These are the activations of a small neural network, seen along a few directions. Each row is one input.
In each table, some parts of the input vary, and every possible input appears once, in random order.
Descriptions start from the smaller parts, as in this example, which fits no table here: values(2) and (point or line(9) or (line(4) and ring(5))).
Shared parts are said once, and a part with two or three values counts as separate values.

A family of inputs:
row 1: [  8  -3  -1  14  -7  -6   0  16  16 -24   1  -2  11 -20  10   6]
row 2: [  2   3 -13 -19   9   6  -2 -31   7   5   0  15 -11  -4   0  19]
row 3: [-16 -15  -3  12 -12  -6  -6  25  11 -15   2 -11   7  -9  12  -5]
row 4: [  4  19   5  20  17   1  10   0   2 -23  -1  -8   7  -1  15 -12]
row 5: [  0  13  13  13  11  -3  14   9  -9 -11  16 -18  11   8   1 -16]
row 6: [  0  -9  10   5 -16 -18   0  20   3  -8  16 -13  14 -15   2   2]
row 7: [  8  18  -4   4  25   7   8 -26   5  -8  -1   0 -12  14  -3  -6]
row 8: [ -2  21  -6   4  27  -2   4 -10  -9   9  -6   1  -5  17 -18  -3]
row 9: [  1 -15   2 -15 -19  -9 -12   3   4  12  15   4   8 -11  -1  25]
row 10: [ -7   2 -14 -15   9  -5  -8 -19  -4  21  -3  16  -3  -2 -17  16]
row 11: [  5  -9 -10 -12 -11  -1 -13   1  17  -8   2  14   1 -18  10  28]
row 12: [ -1  16   8  -1  13   2  10 -19 -10   6  13  -7  -9  24 -15  -4]
row 13: [ 21 -30  19   0 -11  18  -9   9 -19 -27 -25  -1 -12 -12  19 -17]
row 14: [-14   5   7  21  15   3   9   9   2  -7  -1 -15   5  12  15 -21]
row 15: [  0  -3  -4  13  -5 -19  -6  27   5  -6  -2  -3  16 -18  -3   3]
row 16: [ 24  -2  19  -2 -45  20   4   4 -27  -2 -16 -17  -7  -4   2 -21]
row 17: [ -4  -3  -1 -18  -5   4   3 -24  -4  22  12  13  -5   8 -14  20]
row 18: [ 21  13   4 -13  -6   8  16  19 -25  27  -3  15 -15   3   5 -40]
row 19: [-17 -14 -14 -14   0  12  -1 -24   9  19  -5  11 -10  13  -7  12]
row 20: [-18   6   0   1  20   7  12 -20   2   7  -5  -4 -15  24  -2 -11]
row 21: [  2 -11 -10 -11  -9 -14 -18   8  10  12  -4  11  10 -14 -10  22]
row 22: [-14 -25 -11  -8 -20   0 -18   5  17   4  -1   5  -2   0   4  19]
row 23: [ -1  21   5  21  20  -7   2  16  -4  -5  -4  -6  13   3  -3 -14]
Question: Describe the family of inputs behind these rows.
Answer: values(3) or (values(4) and ring(5))
Question: What sort of input is row 5?
Answer: values(4) and ring(5)

A family of inputs:
row 24: [  1 -12   6 -27   0  11  -4 -29 -15  27  -7  12 -16   7 -18  15]
row 25: [  1  31  11  22  36   7  22 -12   0 -18   6 -19   8  18   6 -18]
row 26: [ -5  31   1  23  36  -5  12   6  -7  -3  -7 -11   5  29  -1 -28]
row 27: [ 13 -20   4  10 -32   1 -20  41  -8 -12 -17  -4   8 -21  21 -12]
row 28: [  1  -5  25  23  -9  15  19  21 -18 -23 -11 -30 -10   8  18 -46]
row 29: [-21  18  11  25  31   4  27  -2   2 -14   4 -21  -4  30  -2 -27]
row 30: [  2   0 -21 -25  -3  13   0 -26   6  16  -3  21 -21   6  -2   5]
row 31: [  0 -20 -16 -23   3   8  -4 -24   7  15  -2  24 -12   3  -4  13]
row 32: [  0   8  -1  -5 -26 -15  15  27 -25  28   1  -3  17  -8 -29  -7]
row 33: [  4   8   1 -26  -4  20  -1 -33 -13  27  -8   9 -23  10 -16   9]
row 34: [-11 -15 -17   5 -11 -23 -27  20  22   1  -2   6  19 -14   4  27]
row 35: [ 30 -13   7   3 -26  -4 -13  38  -6 -23  -6   1   6 -33  14  -6]
row 36: [ 17 -19  14  11 -33  10 -10  23  -4 -27  -3 -11  12 -29  27   0]
row 37: [ -8  22 -15   7  36 -27  -1  -5  23  -8  14   7  14  -2 -18  21]
row 38: [  3  10  -9 -24  -6  18   1 -33  -6  29  -4  11 -24   8  -9   4]
row 39: [-22  17  -7  13  29 -14   3 -20  25 -12  19  -6  21   3  -3  28]
row 40: [  1   0   5 -27  -1  16  -3 -33 -13  28  -9   7 -19   7 -19  13]
row 41: [  0 -11 -22 -23  -2   8  -3 -24   6  15   0  26 -19   4  -2   8]
row 42: [  7  -8 -13  -1  -5 -26 -19  16  26 -12   8  12  18 -29  -3  33]
row 43: [ -7 -13  -4   6 -12 -12 -17   4  28 -14  11  -1  23 -24  12  37]
row 44: [-42   2  -8  16  24 -15   6  -9  28  -6  16 -11   9  14 -11  17]
row 45: [ 20   9  25  22  -5  17  15  10 -23 -28  -8 -24   3  -3  25 -38]
row 46: [  1 -20   2 -26   3  10  -7 -29  -6  25  -7  16 -10   4 -14  15]
row 47: [  9  38   6  18  42  -9  21   2  -4 -15   5  -3   1  11  -7 -21]
row 48: [ 33  15  20  19   3   4  13  24 -24 -24 -10  -9  -4  -7  10 -42]
row 49: [  2   6 -17 -24  -4  16   1 -31   0  23  -2  18 -25   6  -4   4]
row 50: [ 13   2  14 -17 -37 -14   7  26 -23  30  42   0   5  10  -3  -6]
row 51: [ 15   9  15  22  -2   7   5  28 -28 -12 -21 -18  -1   8  18 -50]
row 52: [ -2 -35  11  10 -39   8  -7  33   3 -24  -7 -18   2 -17  22  -8]
row 53: [ -1 -22  -6 -27   3   6  -6 -25  -1  16  -6  21 -12   5  -9  15]
row 54: [-28  17 -17  14  28 -24  -8  -1  17   7   5   2  17  12 -10  16]
row 55: [-27 -29  -6   7 -18 -14 -16  14  33 -10   8  -5  12 -14   6  30]
Question: Describe the family of inputs behind these rows.
Answer: values(2) or ring(10) or (values(4) and ring(5))
Question: Change only the values(4) part in row 34. List by row number the other rows that result.
Answer: row 42, row 43, row 55
Question: Which other rows belong to the same alternative as row 32? List them by row number.
Answer: row 50

A family of inputs:
row 56: [ 23  -6   2 -24 -25   7  -4  11   1  -2   8  20  -3 -22  -2  13]
row 57: [ 28  12  13  26   1  -8  -2  33  -3 -17  -4   3  16  -2  18 -27]
row 58: [ 10  -5 -15 -16  13   6 -15 -22   8  11  -9  32  -7 -10  -4  14]
row 59: [ -9 -10 -10 -23  11  20   1 -27  -8  20 -18  13 -31   9 -10  -6]
row 60: [ -5  -9 -10 -25 -15  16   1 -21 -14  16 -22   4 -26   3  -4  -2]
row 61: [-26 -17  -9  -7  15  -4  -6 -18  26 -12   3  11   5   6 -12  25]
row 62: [  8   6 -12  -8  22  -4 -11 -29   7  -5  -1  23  -3   2  -4  18]
row 63: [  8   8  18  19  -1   4  12  25 -18  -8 -12 -19  -9  14  13 -47]
row 64: [ 17  -5  12   5 -12   7  14  16 -28   2 -12 -23  -8   3   8 -37]
row 65: [-16 -24 -18 -16 -17   0 -12  -5  22   9 -14  -3  -3 -15  -1  26]
row 66: [  9  31   4  23  10  -5   5   9  -3 -25   4   0  15 -17   0 -16]
row 67: [ 16 -14  15 -21 -29  25   4  -2 -13  16  -1  -4 -16   7   1  -5]
row 68: [  2  25  12  25   4  13  12   0 -16  -6   0 -24   0  15  14 -33]
row 69: [  5 -20   3  20 -21 -11  -4  31   1 -12   6 -22  17 -10  16  -8]
row 70: [-25  -2  -8  15  19  -9   5 -12  27 -10   4  -6   3   3  -1  18]
row 71: [-19 -21 -22 -11   1   2 -22 -13  25   8   1   8  -8  -3   5  24]
row 72: [  5  21   5   6  26  -3   8  -2   4 -21  12   9  13  -5   5  -2]
row 73: [ -9  13   0   9  21  13  20 -26  -1   6  -3  -3 -19  21   2 -10]
row 74: [-20  11   1  28   2  -3   4  23  15 -24  10 -21  22  -5   9  -4]
row 75: [ 13 -14  18  -2 -18  21  -2   7 -28  12 -14 -10  -6  10  12 -12]
row 76: [  6  17  -8   3  30  -1  11 -15  18 -10   2  11  -1  -7 -13   8]
row 77: [ 11  -4 -16 -21  -9   1  -9 -14   4  10 -19  19  -7 -24  -4  17]
row 78: [  0 -25   0 -12 -36   2 -13  15  16   1  13  -7  -1 -11   9  23]
row 79: [-11  -1  -4 -15  17  16   7 -31  -6   0  -2  13 -19  24 -10  -2]
row 80: [ 33   0   6  14 -12 -11   0  21 -15 -10  -1   1  13 -20  13 -19]
row 81: [-13  -4   7  30  -6 -18  -3  41   8 -24  -2 -17  10  -6  15 -19]
row 82: [ -6 -28  10   8 -25  -5 -17  18  -2  -6  -4  -9  12 -12   9  14]
row 83: [  6  30 -12 -20   7 -31  -1  -5  -7  30  23  17   8   5 -37  24]
row 84: [-27   4   2  13  20 -10   5   5  15 -21   9 -16  11   3  10   9]
row 85: [-21   5  -7  -8  -6 -34  -5  -4   9  31  30   2  19  15 -30  31]
row 86: [-13  18  -4 -19   4 -11  13 -13 -21  50  13   5  -5  29 -38   0]
row 87: [ 29  -7  11  -1 -13   2 -16  12 -14  -1  -9   3   8 -18   5   6]
row 88: [ -9  14  16   5  19  15  21 -12  -9  -6   8  -8  -1  18   7 -22]
Question: The inputs of row 61 and row 62 match in every part but one. If row 71 is changed in the same way as row 61 into row 62, which row does it become?
Answer: row 58
Question: Describe the family of inputs behind these rows.
Answer: values(3) and (point or ring(10))
Question: Which other rows agree with row 68 in the values(3) part? List them by row number.
Answer: row 59, row 60, row 63, row 64, row 67, row 73, row 75, row 79, row 86, row 88
Question: Change only the values(3) part in row 82. List by row number the other rows that result.
Answer: row 75, row 87

A family of inputs:
row 89: [ 24  22 -17 -34   2   4   7 -23 -23  38  17  33 -21   5 -10 -13]
row 90: [-20   8 -13   3  61  -8  -4 -60  56 -25  23  13   6   1  -6  58]
row 91: [-15  30   5  28  15 -23  15  35  -9  -2  11 -17  16  13 -12 -19]
row 92: [-32  -5 -24 -36  -4   2   1 -53  19  51  25   8 -11  22 -21  47]
row 93: [ 14  -6   1  21 -21 -22 -12  40  13 -26   2  -4  20 -31  12   6]
row 94: [-35 -16 -21 -34 -16  -2 -15 -36  17  43   9  20   0   2 -21  46]
row 95: [ 12 -17  -6 -39 -12  -2 -18 -15  -9  30 -13  25  -7  -6 -20  26]
row 96: [ 17 -19  22  11 -29  21  -3  21  -9 -35  -6 -17   2 -22  34 -15]
row 97: [ 21 -19   9  19 -30   5  -6  31   6 -30  -6  -9  12 -35  28  -5]
row 98: [-11  27  25  29  18 -10  18  19 -19   2   5 -28   6  20  -1 -37]
row 99: [  9   9  -4  23  -8 -31  -3  46  15 -22   8  -3  29 -11  -2   5]
row 100: [-16 -27 -13 -34 -16   3 -20 -23  -1  37  -4  17  -6  -8 -24  39]
row 101: [ 32   1   2 -37  -3  11   0 -12 -11  34   0  30  -8  -1 -15   8]
row 102: [  5  -2  32  21  -6  22  22   3 -23 -23  -6 -25  -1  15  22 -37]
row 103: [ 14 -21  25  11 -20  25   8  11 -17 -31  -7 -26  -5  -9  30 -31]
row 104: [ 28  41  -9  10  43  16   2 -27 -13 -14 -40  13 -16   0  -2 -19]
row 105: [ -7  18  -4  16   5 -39   0  43   1 -11  16 -11  24   2  -7  -8]
row 106: [-37 -40 -36   0  17  11 -19 -15  23  -4 -31  11 -31  22  13  -7]
row 107: [ -4  16  25  22   4  18  26  14 -16 -12  -3 -29  -9  25   2 -43]
Question: Describe the family of inputs behind these rows.
Answer: values(3) or line(6) or ring(10)

A family of inputs:
row 108: [  3  15   6  21   0 -11   8  15   4 -21  10 -10   9   0   8  -8]
row 109: [-13 -20  -6 -12   0   5 -12 -34  29  -2   1   5  -1 -11   2  46]
row 110: [ -5   4  11  21  -7  -8   9  19  -1  -9  12 -19  15   7   3  -9]
row 111: [ -3  24  -4 -12  22   0   1 -28  -7  26   7  11  -4  16 -13   9]
row 112: [ -5 -13  -8 -23   0   8  -3 -22   8  17   9  13 -20  17   0   8]
row 113: [ 10  -5   7   4   0   6  -1   7 -15 -10 -17  -3  -5  -9  10 -21]
row 114: [-15  -3  15  15  -5   2   6  17  -3  -5  -3 -18   2  12   3 -11]
row 115: [ -5  10  -7 -20  10   6   6 -26  -3  22   0   6  -8   7 -24  13]
row 116: [ -8 -17 -22 -19 -25  -5 -15   2   9  25  -6  15  -6  -8  -1  20]
row 117: [  7  -8  16   5 -17   3   3  14 -21  -6  -8  -8   3   0   5 -11]
row 118: [ 19   8   6   6  -7  -3   1  19  -8 -16   7  -3   6 -20  12  -8]
row 119: [ 13  -4  11   6 -16  -2   2  20 -12  -6  10 -11  13 -12   5  -9]
row 120: [  0  11  -2  19  17   2   5  10   8 -20  -7  -6   3   2  12 -19]
row 121: [ -7   0   3  19  10   2   6   5  -2 -12 -13 -12  -5   8   7 -21]
row 122: [ 23   5   4   7   3   9  -3  12  -3 -18 -11   4   2 -13  11 -16]
row 123: [ -4  -4  -8 -21   1  11   7 -30   2  19   7  16 -13   4 -11   9]
row 124: [-11  -3 -22 -17  14 -23 -20  -1  16  16   3  22   9   0 -28  29]
Question: Describe the family of inputs behind these rows.
Answer: values(3) or line(4) or (values(2) and ring(5))
Question: Start at row 112 and move only the line(4) part, one step at a time. The first step leads to row 123. Which rows follow, in order?
Answer: row 115, row 111
Question: Start at row 113 and move only the ring(5) part, one step at a time. The first step leads to row 117. Which rows follow, in order?
Answer: row 119, row 118, row 122
